R: [ 75 114 112 178 146 155 159 160 150  99 129  83 168 124 166 113 138 129
 131]
T: [178 112  83 138 113 156 124 159 166 160 146  75  99 129 131 114 129 168
 150]
Q: [ 75 114 112 178 146 155 159 160 150  99 129  83 168 124 166 113 138 129
 178]
order: [155 114 150 129 168  83 129 112 178 166  75  99 159 146 138 178 124 160
 113]
Q
order: [131 129 138 113 166 124 168  83 129  99 150 160 159 155 146 178 112 114
  75]
R

C: [149  94 117 103 100  99 120  91 135 107]
P: [149  94 117 103 100  99 120  91 135 131]
H: [ 91 100 107 148 120  99  94 103 117 135]
S: [131 181 152 175 166 167 126 167 148 181]
Z: [103 146 124 145 143 136 110 134 176 157]
order: [157 176 134 110 136 143 145 124 146 103]
Z
order: [ 91  94  99 100 103 107 117 120 135 149]
C

Y: [105 178 129  96 177 144 104 136 111 174 176 164 134 125 169 178 113 170
 145 179 105 164  83 138 177 110 169 173 170  99 173 147 170 179  88 174
 173  91  78 175  83 109 175 178 103  94]
B: [138 123 151 108 106 149  94  91  87 138 110 116 160 153 106 142  94 129
 132 159 159  94  90  97 153  89  93 140  89 150 147 120 144 146 113 156
 113  87 157  86 133 160  93 148 111  91]
D: [170 170 179 113 164 164  91  78 144 173 173 104 177 175 109 174 173 145
 174 137 179 176 103  96 125 138 110 178 169 134 105 111  99  83 178  94
 147  83 178 170 105 177 129  88 175 169]
order: [ 78  83  83  88  91  94  96  99 103 104 105 105 109 110 111 113 125 129
 134 137 138 144 145 147 164 164 169 169 170 170 170 173 173 173 174 174
 175 175 176 177 177 178 178 178 179 179]
D
order: [ 78  83  83  88  91  94  96  99 103 104 105 105 109 110 111 113 125 129
 134 136 138 144 145 147 164 164 169 169 170 170 170 173 173 173 174 174
 175 175 176 177 177 178 178 178 179 179]
Y

vofus: [180  77 168 166 174 118 162]
gamo: [137 141 131 141 123 122  97]
geti: [143 105 145 145 143 108 144]
fivop: [142 123 137  97 131 141 123]
dabig: [123 123 137 141 131  97 141]
vodi: [ 97 123 137 141 140 131 122]
order: [123 137 141 140 131 122  97]
vodi
order: [ 97 137 141 131 141 123 122]
gamo
order: [ 77 118 162 166 168 174 180]
vofus
order: [141  97 131 141 137 123 123]
dabig
order: [ 97 123 123 131 137 141 141]
dabig
order: [137 123 122 141 131  97 141]
gamo

duf: [135 132 116 102 132  99 121  97 160 180  99  97 159  94 132  99]
zumun: [132 180  94  97 135 132 121 159  99  99  97 117 160  99 132 102]
tigab: [106 129 116 125 133 121 145 150  86  74 137 160 102 116 100 133]
fusi: [ 80  77 111 127 123 143  86 129  96 132 112 110 109 174 124 128]
order: [ 94  97  97  99  99  99 102 116 121 132 132 132 135 159 160 180]
duf
order: [ 86  74 137 160 102 116 100 133 106 129 116 125 133 121 145 150]
tigab

fabon: [126 164 136  98 175 101]
vimuz: [134 162 139  89 174 158]
lumad: [147 184 166  72 167  97]
retu: [126 164 136 108 147 123]
Faz: [134 162 139  89 174  98]
order: [ 98 101 126 136 164 175]
fabon
order: [184 166  72 167  97 147]
lumad

